Each row below holds a small network's activations on one record, seen along a few directions.
After each row come some of the record's fields: V, D, L, S, Z, Y, T.
A field that a record lacks is left out.
Other fields move the rows too, some of them a lot.
Random noise pushes rows far along 9 fixed directions. That doesn't count. These rows show it; they differ only by the noise:
[-106 -156   71   85 -373  -34 -187  217   39  -62 -439   81   38 -301
 -267   23 -230   45  363   20 -269   70 -190  207 -293  222 -265]
[ 218  288  277   24 -412 -211  -82  -36  -34   46  106  119  317 -210
 -528  132   17  -86 -193   92  131 -155   77  -71  -17 -310  113]
[ 101 -289 -265   10  109 -421   51 -120   91  210  -35  177 -354 -320
  389  -23 -299  -32  154 -191 -252   64   30  110  -85  359 -194]
[ -85  219   29  -61 -355  153   83 -257   88 -134 -266   56  195  -82
  -77  216  297  453 -246   81  121  383  -74  309  -88 -322 -207]
[-131    7  169  -29  152 -130   86 -157  -47  -17  132 -266  -44 -212
  261   36 -229 -268  555   85 -223  142 -176 -241   -1   87   35]
[-211   64   74   64 -109  253  -49   58  119 -243 -508 -453  126  158
  286 -127  193  196  522  100 -200  337 -229   56 -137  185 -149]
[  27  -61  -60   36 -449 -156  -78 -174  -19  116 -215  181 -208  -12
   -8   18    6  288 -239  -80  -12  220  373  487  -38  -62 -443]
[ -99 -192  -11   16 -119  -43 -138  150    0  -16 -213  -52  -91  -68
  -64    6 -177  -29  249  -40 -228   53  -68  157 -129  285 -196]
[ 215 -497  160    9 -358 -483  -19 -276  113  120 -146  235 -137 -448
  192  251  189 -269  341 -321 -268  249  260  261  -86  337  -83]
[ 134  408  589  117 -315  172 -111 -101 -277  -37 -159  -34 -144   40
  134 -311 -236  334   54  202  242   40  257 -165   80 -658 -308]
[-211 -103  261  -57    2  189  -25   41  -89 -162 -200   -1  -63 -322
   23  114 -300   53  439   80 -163  183 -367  -53 -162  -19 -175]

[ 285  245  189  249  -81 -117 -111  229  167  -55 -270 -133  241    9
  115 -425   65 -111  411  127  -19 -226 -130 -352 -101   50  210] -> V: v2 / D: d2 / L: l4 / S: s1 / Z: z1 / Y: y2 / T: t2
[ 194  180   88 -171   45  423    1    9  -52 -184 -137  109  149  -54
  -79  100  370  566 -630   41  445  -43 -121  -44  115 -186   74] -> V: v3 / D: d2 / L: l2 / S: s2 / Z: z2 / Y: y2 / T: t3
[-170   62 -122   17   58   88   -2   27    5 -187  -59 -243  -57  -29
  179   45  -16   28  225  155 -131  180 -151   62 -105  217 -118] -> V: v2 / D: d2 / L: l5 / S: s1 / Z: z2 / Y: y2 / T: t3
[ 262 -458  481   26 -202 -199 -174   25 -185  231   75  373 -361 -180
   24   37 -155 -284  163 -276  -44 -194  474  -13  112   14  -76] -> V: v2
[ -37  222  199    2 -194  -43  216 -334   31 -118    3 -179  388 -370
   65  295  365 -109  335  119  -29  328  -66  -58  -60 -157  145] -> V: v2 / D: d2 / L: l1 / S: s2 / Z: z2 / Y: y2 / T: t3
[  38  159 -408  -37  406   72  111  181  181  -71 -168 -129  163   51
  233   61   81  248 -142   31    0    0 -402  -92 -134   63   66] -> V: v2 / D: d1 / L: l1 / S: s2 / Z: z1 / Y: y2 / T: t1
[  80 -330  234   49 -353 -105  -87  -47  135    9 -271  274   20  -97
 -113  -90  377  -12  107 -340   48  -35  207  254   89  250   40] -> V: v1 / D: d1 / L: l1 / S: s1 / Z: z1 / Y: y2 / T: t3
[-375  -56  160  -76    2  360  -16  -97  -92 -135  -72 -144 -107  137
  111  -18  -42  145  184   40   26  250  -46  125   75  -37 -175] -> V: v1
[-106  -94   50  -65 -355  -74  118 -213  158  -20  -87  420  231 -331
 -411  390  215   -3 -134 -112   31  173 -135  251 -174 -149   64] -> V: v1
[ 368   57  -54   21 -209 -106 -128  -43  -33   42   65  124  -69  170
  -95  -76  163  145 -481  -54  183  -14  436  213   39  -33 -116] -> V: v2 / D: d2 / L: l3 / S: s2 / Z: z1 / Y: y1 / T: t3
[-130  -13  -44  123   -9   86  -74  247  -81   81 -219  -40 -214   70
  170 -242 -449   83  289  105 -199  -66  -35  -45 -142    5 -255] -> V: v2
[-139 -100  100  -93  -62  122   86 -203  -83  123  214    1  -69  -23
    8  123   18  -69  137    0    7  -36    3  -57  190 -127   77] -> V: v1 / D: d2 / L: l5 / S: s1 / Z: z1 / Y: y2 / T: t3
[-160 -336 -113  -62   97   11   12   -8   -2  124   44   96 -311  -24
  -45  110 -226  -53   79  -86 -210   70   63  219  -35  152 -233] -> V: v2 / D: d2 / L: l3 / S: s2 / Z: z1 / Y: y1 / T: t3
[ 289  549 -282  238 -306 -265  -46  102  380   47 -109 -325  661  626
 -286 -327  636  -41 -295   38  106 -299  112  -62  -23  -58  456] -> V: v1 / D: d2 / L: l5 / S: s1 / Z: z1 / Y: y2 / T: t1
[-248  249 -616  112  -24 -116   -9  129   38   71   77 -268  -80  482
 -151 -147 -229  -26 -204  227 -196   94  125  376 -169   25 -290] -> V: v2 / D: d2 / L: l5 / S: s2 / Z: z1 / Y: y2 / T: t2
[-189  -19 -142  -55    6  138  -44  209   41 -173 -143  -94  126   57
 -271   86   18   86  -48  100    8   13 -140  129  -73  183 -124] -> V: v2 / D: d1 / L: l2 / S: s1 / Z: z1 / Y: y2 / T: t2
[  21  -58  172   32  -36  -22   39  -51  177  -58 -157 -129  267 -126
  137   78  304 -160  377  -21 -102  109 -167 -181  -38  126  293] -> V: v3
[ 348  -22   62   62   41    4  -23  228  133   62 -215  158  119  -70
  129  -37  116   82   32  -97   34 -241 -129 -266  -82    5  206] -> V: v2
[ 130  414 -103  -87  136  -23   28  -72 -129   -3  470 -269  158   95
   14   77   70  -25 -378  221  172  -45  143 -161  202 -201   96] -> V: v2 / D: d2 / L: l4 / S: s1 / Z: z2 / Y: y2 / T: t3
[ -82 -353  115 -198  111  161   39  -59  -21 -299   33 -138  -57  -27
  115  260  265   15   21  -89    3  304   42  216  107  400  -51] -> V: v2 / D: d1 / L: l2 / S: s1 / Z: z2 / Y: y1 / T: t3
[ 264 -363  -23 -167  462 -103   71  184 -111   14  203  187 -285 -366
  289  181 -306 -167  102 -113 -153  -85 -199 -260    1  308    9] -> V: v2 / D: d2 / L: l2 / S: s1 / Z: z1 / Y: y1 / T: t3
[  66   44  222 -135  262  -12  116 -362  -96 -139  239  -59  -32  -43
  303  267  177 -169   69  -33  100  295   53 -148   42 -227   59] -> V: v2 / D: d2 / L: l3 / S: s2 / Z: z2 / Y: y2 / T: t1
[ -11 -298   -9  -44  380  226   45   84  268 -215 -330 -258   50  273
  535  -50  492  -13  355 -231  -80  166 -285 -129  -25  493  295] -> V: v3
[-276 -167  164   78 -169  110   15   10   44 -256 -447  299 -109 -373
   14   24 -248  130  403   -6 -161  267 -395  158 -347 -121 -251] -> V: v1 / D: d2 / L: l4 / S: s1 / Z: z2 / Y: y2 / T: t2
[-243 -165 -323 -140   97  133  113  -23   90   -4   23  -77  112  112
  -44  324  223   77 -114   27  -59  174  -56  288   79  118  -90] -> V: v2 / D: d1 / L: l1 / S: s1 / Z: z1 / Y: y2 / T: t2
[ 183  -67 -219   -5  338 -224  -30  316   24  160  282   12  -20  258
 -110  -55 -157 -369 -190 -122  -57 -418    5 -262   -1  191  319] -> V: v3
[ 442 -214  189  -50  125  -10   70 -134  -28  -20 -197   79 -261   39
  643   -5  341  216 -146 -208  233  100  230 -154  163  -59   47] -> V: v3 / D: d2 / L: l2 / S: s1 / Z: z2 / Y: y1 / T: t2
[-292   41  -46  -65  -31   66    7  -62  -38   64  241 -245   44  315
 -166   42   52 -159   -3   66   -6   33  161   95  150   35   19] -> V: v2
[ 261   28  153  241 -177 -334 -281  190 -133  163   11  -81 -118  -17
 -152 -551 -326 -247  189   -7  -41 -458  412 -152   39  387  -96] -> V: v1 / D: d2 / L: l2 / S: s2 / Z: z2 / Y: y2 / T: t3
[ 367  -28  273   24 -497 -387   29 -400   81  181  147  387   88  -91
 -153  146  464 -103 -399 -235  255    8  562  187  132 -214  144] -> V: v1
[ -21  -10 -412  -41 -106 -172  133 -209   43  187   93   60  -72  230
   62  143  136  132 -443  -24  113   85  313  417  107  -75 -152] -> V: v2 / D: d1 / L: l1 / S: s2 / Z: z2 / Y: y2 / T: t2
[  25 -165 -216   57 -215 -236   22   18   16  212  -19  130   83 -508
  -39  290 -123  -43  196   97 -294   63 -125  137 -177  156 -196] -> V: v2 / D: d2 / L: l1 / S: s1 / Z: z1 / Y: y2 / T: t3
[-200   87 -329   20  260    3   82  103   49  101   79 -228  -63  340
  167 -101 -187  -61   37   53 -141  -68 -105  -85  -11   81   26] -> V: v1
[ 172 -207 -132   86 -173 -217  -59   -9  121   -9 -172   -9  -23   11
  117 -105  204  -21   42 -123 -111  112  169  188    4  474 -120] -> V: v1 / D: d2 / L: l2 / S: s1 / Z: z1 / Y: y1 / T: t3
[-111 -122 -164 -112 -159   19  217 -248   60   57    6  176    5 -194
  140  342  261  169  -47   21  -73  277  -37  281  -10 -105 -110] -> V: v2 / D: d2 / L: l4 / S: s1 / Z: z1 / Y: y2 / T: t3
[ -86   78    9   46 -327  290 -313  412 -134   26 -119  -36   23  503
 -656 -125   47  105 -398   67  179 -256  271  336   40  -95 -235] -> V: v2 / D: d2 / L: l1 / S: s2 / Z: z1 / Y: y2 / T: t2
[   2  209   -7   23   57  139   -1  -68    4  -44 -134   -1 -151   76
  316 -331 -122  411 -132   30  176    8   -3   10  158 -155 -147] -> V: v1 / D: d1 / L: l4 / S: s1 / Z: z1 / Y: y2 / T: t1
[-106  116  -14   28  -51   62  132 -103  205  -80  -45 -361  307  311
   73  -80  575   -8   56   37   97   86   63   44  130   84  200] -> V: v2 / D: d1 / L: l1 / S: s1 / Z: z1 / Y: y2 / T: t2
[ -87 -326   39  118  -73 -187 -213  336  -36  108  -84 -193  -89  234
 -168  -76 -146 -505  417  -72 -360 -169  128   23 -102  471   46] -> V: v3
[ 286  330 -338  175 -173  -78 -139  490   87  217 -246  318  149  106
 -437 -269 -258  367 -599  106  149 -525  -78  -44 -214 -146  -19] -> V: v3
[ 242  310   60   18  227  157    8  306   93 -156 -190  -14  245 -313
  102 -111 -205  163  157  196   23 -146 -561 -435 -244 -236  162] -> V: v2 / D: d2 / L: l5 / S: s2 / Z: z1 / Y: y2 / T: t1

Here are new rows. What are their fields?
[ -38 -475  486   18 -382  140 -215  326   13 -133 -334  198  183 -130
 -482  241  184 -342  446 -202 -200  -86 -122   50 -202  207  140] -> V: v1
[ -60 -120  -14   75 -394 -339  -52  -91  -40  197  140  -65  -55  209
 -182  127   59 -388   41  -33 -198   80  496  295  -12   71 -117] -> V: v2
[ -72 -123 -398   50  -67 -617  -37  -76   36  107  272  -58  -81  -30
 -176  -17 -172 -427  -30 -112 -205   27  204  215 -106  379 -107] -> V: v1 / D: d2 / L: l2 / S: s1 / Z: z1 / Y: y2 / T: t2
[ 483   19  401  271 -612 -189 -349  148 -282  227 -240  358 -232 -292
  -54 -288 -333  169  -35   48   84 -275  654   67   25 -238 -467] -> V: v2 / D: d2 / L: l1 / S: s1 / Z: z2 / Y: y2 / T: t3
[ -99  -76  325   53  108    9  -81  106  -95   53  115  -50 -120   55
  -35 -233 -270 -299  399  -37  -38 -254  -10 -302   87  111  131] -> V: v1
[ 208   93  113  -61  116  161   38 -170 -113   12  -14  162 -173 -250
  390  -48  -16  382 -179   29  220  139  -24  -74  117 -268 -110] -> V: v3 / D: d2 / L: l4 / S: s2 / Z: z1 / Y: y2 / T: t3
[ 104   48  194   17 -284  -77   10   41  -10   83   11  369  150 -123
 -418  194  -10  -81 -194  -36   78 -158   15  -35 -116 -360   98] -> V: v1
[-137 -335  347  -94  -57   83  -58   97  -44  -93   15  188   57 -311
 -297  358  -81 -318  311  -62 -132   32 -235  -26 -134   79   92] -> V: v2
[-162   31  259  -96 -268   31   19 -198 -165  131  338  -62  211 -108
 -477  353  134 -308   42   31   36  -63   96    9  226 -188  138] -> V: v1 / D: d2 / L: l1 / S: s2 / Z: z1 / Y: y2 / T: t3
[  15   -8  -15   60   47 -291 -106   56  -69   77  366   10    0 -254
 -227  -77 -334 -391  129   47  -94 -295    6 -179   66  273  142] -> V: v1 / D: d2 / L: l4 / S: s1 / Z: z2 / Y: y2 / T: t3
[  93  251  240  195  -91  -14 -145  153 -104  -19 -192 -237  105 -240
   49 -440 -270  -47  511  260  -63 -194  -35 -421  -41   79   -8] -> V: v3 / D: d2 / L: l2 / S: s2 / Z: z2 / Y: y2 / T: t3
[  18  430 -341   80 -225  -87   86  233  167   85 -101 -115  511  -21
 -417    5  135   40 -106  223  -49 -192 -263  -25 -148  -47  151] -> V: v2 / D: d2 / L: l1 / S: s2 / Z: z1 / Y: y2 / T: t3
[ 200  135   64  106 -182   49   54  -39  233  -32 -444  260  146 -249
  180  -87  168  392   -1  -12  137   70 -189  -53 -179 -161    4] -> V: v2
[-121 -219   29   -9 -254  -96  -50 -203   49   37   52 -178  -37  419
   22   15  412 -229   14 -217  -19  196  483  331  165  210    9] -> V: v1
[-128 -260  138 -117  397   73  -37  110 -204   71  404 -195 -274  439
  113  -25 -163 -407  116 -147  -58 -204  157 -194  239  175  167] -> V: v1
[-156 -187  168  -56 -118   28 -128    9 -215  103  208  237 -266   66
 -318   46 -315 -118 -166  -78   83 -104  235  169   96  -76 -164] -> V: v1
[  62  -81  -16  -66  145 -143   43 -132 -173  108  338  -69  -72 -306
  148  142 -123 -165   57   13  -74   98   49  -55  111   67   45] -> V: v3 / D: d2 / L: l1 / S: s2 / Z: z1 / Y: y2 / T: t3
[-242  357  163  -12 -147  190  118 -112  -44  -50   27   65  205 -124
 -246  122 -162  145  -40  260   82   79 -241  -81  -83 -494  -32] -> V: v1
[-141   90  163  157 -364   -7   75 -281  -43   83 -222  -98 -196  198
  294 -224  116   23  258  -55  -37  302  326  212   29 -326 -283] -> V: v1 / D: d2 / L: l1 / S: s2 / Z: z1 / Y: y2 / T: t2
[ -21 -255 -319   88    7  -67 -117  315   41  180 -242   49 -273  179
  165 -176 -259   67   80 -110 -251 -123  107  179 -131  339 -245] -> V: v2
